These are the activations of a small neural network, seen along a few directions. Each row is one input.
In each table, some parts of the input vary, and every possible input appears once, in random order.
A made-up example of a description, with smaller parts first: one of 6 places along a line, together with either a single point or one of 11 places along a line or (one of 3 separate values, together with one of 5 places around a ring).
Shared parts are said once, and a part with two or three values counts as separate values.

Other details of the inputs shift rows strongly along two fixed directions, in all tables alike. That doesn't count.

A family of inputs:
R1: [  7   4 -10   2  -9  27  17  10 -10 -11 -13]
R2: [ 16  14 -11   3  -2   3  19  18 -19 -10   0]
R3: [-25   5  10 -18  -4   3  25  -1  -7  39  10]
R4: [-18  -4  26   2   8 -23 -22 -21  27  19  26]
R5: [ 12   3  -5  -2  -2  19  17  11 -16 -10 -18]
R6: [ 25  -2  -7  -5 -14  10  20   5  -7 -15   1]
R7: [  8 -17   1  19  13 -16 -31   1  12 -19 -16]
R8: [ 14 -15  -8  15   3 -12 -35  -1  10 -20  10]
R9: [ -1   5 -31  -8 -10   2  17  14  -4  -7 -16]
R10: [ -5  -8  -3   3   4   6 -44   9   0 -19  -7]
R11: [-25   6  13  -4  -4  11  28  -6  -4  38  11]
R12: [-11   2  19 -13  -9  15  27 -15  11  36   5]
R13: [ -4  -3   2  16  11 -10 -32  13   0 -30  12]
R14: [ 12   1 -13   4  -8   6  21  14 -21 -14   7]
R15: [ -9   3  24   4   8 -25 -29 -21  21  29  20]
R16: [-24   1  16   4  15 -21 -26 -31   9  22  26]
R17: [ 15  -5 -22   4  -5  16  22  10   6  -4 -10]
R18: [ -3 -10 -17   0   1 -11 -40   7  20 -17 -11]
R19: [ 10  -2 -13  11   1  -3  27   8 -11  -9 -22]
R20: [ 11   6 -18   5  -3  -1  27  11  -5 -17   3]
R21: [ 20  -4   1  -1  -3   6  24   6  -5 -14 -25]
R22: [-43   1  19  -8   3 -16 -34  -9  10  25  11]
R23: [-11  -1  -5  -2  -3   1 -45   7   4 -23 -13]
R24: [  4   0   0   7  11   1 -39  -8  -4 -30   4]
R25: [ 10 -17  -6  14  15  -6 -36   5  13 -12  -9]
R26: [ 17   5  -7  -1 -14  13  18   5 -18 -17   0]
R27: [  3 -17 -14   5   8  -5 -39   9  16 -12  -5]
R28: [-14  -1  30  -8  11 -11 -29 -33  16  17  22]
R29: [ 29  10  -6  -5  -7   7  18   9  -4 -12  -6]
R30: [ 12  11  -3  -3  -8  11  22  10 -10 -24  -1]
R31: [ 21  -4  -5  -6  -1  16  19  10  -4  -8 -18]
R32: [ -6 -12 -15  24   9   1 -36   6   8 -14  -2]
R33: [ -3 -11   0  17  17  -2 -37  13  -6 -16  -5]
R34: [ -4 -11   7  21  15 -12 -32   9  -6 -22 -13]
R35: [-27  -3  42   6   8 -14 -27 -24   6  20  -1]
R36: [-22   4   1 -14  -5  -2  26  -8   1  42   7]
R37: [ -6   9  26 -18  -8  -1  32 -15  10  23  17]
R38: [-18   8  13 -31 -16   2  23 -12  11  33  -2]
R39: [-11   5   8  -4 -10  -8  31 -18  -5  35  22]
R40: [ 19  12 -20   7  -3  -2  21  11 -11  -7  -3]
R41: [ 11  -2 -20   6   3   7  22  12 -11  -3 -15]
R42: [-16  13  14 -14   3  -2  30 -18 -12  28  21]
R43: [-12   1  16 -26  -9   8  24 -10   8  37   4]
R44: [ 20  17  -6  -1  -8  10  16  10 -16 -13  -6]
R45: [ 23   2 -22  -5   2   3  23  -2  -2 -14   0]
Each input here is: one of 5 places around a ring, together with either one of 4 separate values or one of 5 places along a line.
- The inputs of R11 and R12 match in every part but the place on the ring of 5. If R2 is changed in the same way as R11 into R12, which row does it become? => R29
- The inputs of R21 and R35 match in every part but the place on the ring of 5. If R43 is changed in the same way as R21 into R35, which row does it become? => R10
- Which other rows agree with R18 in the place on the ring of 5? List them by row number. => R4, R7, R8, R15, R17, R25, R27, R45
- Change only the place on the ring of 5 in R16. List by row number the other rows that result. => R24, R28, R42, R45
- Change only the choice among 4 separate values in R44. List by row number the other rows that result. => R24, R26, R30

A family of inputs:
R46: [ -7  -1   7   3  10 -11 -44 -19  12  -4  20]
R47: [ 21  -5 -21  13  -1   6 -16  21   0 -48   3]
R48: [  4   2  17  -7  -6  -2  23 -12   9  30  -2]
R49: [ -9   9  21  -7  -3  -6  25 -14  -3  20  -5]
R50: [-10 -10  24   7   6  -7 -40  -8  14  -8  16]
R51: [ 32   2 -36  -1 -10   7  48  18  -8  -8 -10]
R52: [-13  -3  13  -1   0   5  27  -7   2  25   8]
R53: [-13  -1   2 -20 -11   1  17  -1  15  37  -9]
R54: [-1 -2  8 -5  1 -5 25 -8  9 34  2]
R55: [  7   9 -29 -13 -16  27  37  32 -23  -8 -27]
R56: [  8  -1 -29 -13 -19  28  43  29  -8 -13 -25]
R57: [-20   3  -1 -23  -8  11  15 -11   5  31  -8]
R58: [ 16  -4 -29  18   7  -9 -14  17  -9 -43 -11]
R59: [ -9  12  23  -4  -5   7  19  -8 -13  25   3]
R60: [  6   4  16 -15  -7  -5  23 -11  10  25   8]
R61: [ -8   1  22  -3  -8   8  25 -11   3  21   5]
R62: [-13   5  15  10   8 -12 -45  -4   0  -3  23]
R63: [  0  -5   9   7   7 -21 -42  -9  23   2  18]
R64: [ 27  -7 -20  12   5  13 -21   7  -6 -41 -20]
R65: [-27   6   6 -20  -8  -3  20  -3   3  27 -13]
R66: [-11 -12   8  10  19  -7 -42 -18  10   4   5]
R67: [ 16  -8 -22  17  12  -4 -14  19  -8 -41 -21]
R68: [ -8   5  -1  -8  -1   0  22 -20  -2  27  13]
R69: [ 16  -1 -27  21   5   4 -20  24 -19 -37  -4]
R70: [-14   7  14  -2   2   4  22  -4 -13  29   7]
R71: [-11  -3  23   4  11 -21 -40 -12   8  -9   7]
R72: [-11   0  25   7   9  -8 -46  -5  -1  -4  14]
R73: [-13   2  13   7  10 -25 -39 -11  10  -8  15]
R74: [ 32   8 -22 -15 -10  22  44   7 -17 -21 -12]
R75: [ 17 -12 -28  21   2   5 -14  21  -3 -41  -2]
- The inputs of R60 and R71 match in every part but one. If R51 is changed in the same way as R60 into R71, which row does it become? => R58
- Describe the family of inputs behind these rows. => one of 5 separate values, together with either a single point or one of 5 places around a ring
- Which other rows agree with R62 in the choice among 5 separate values? List them by row number. => R55, R59, R69, R70, R72
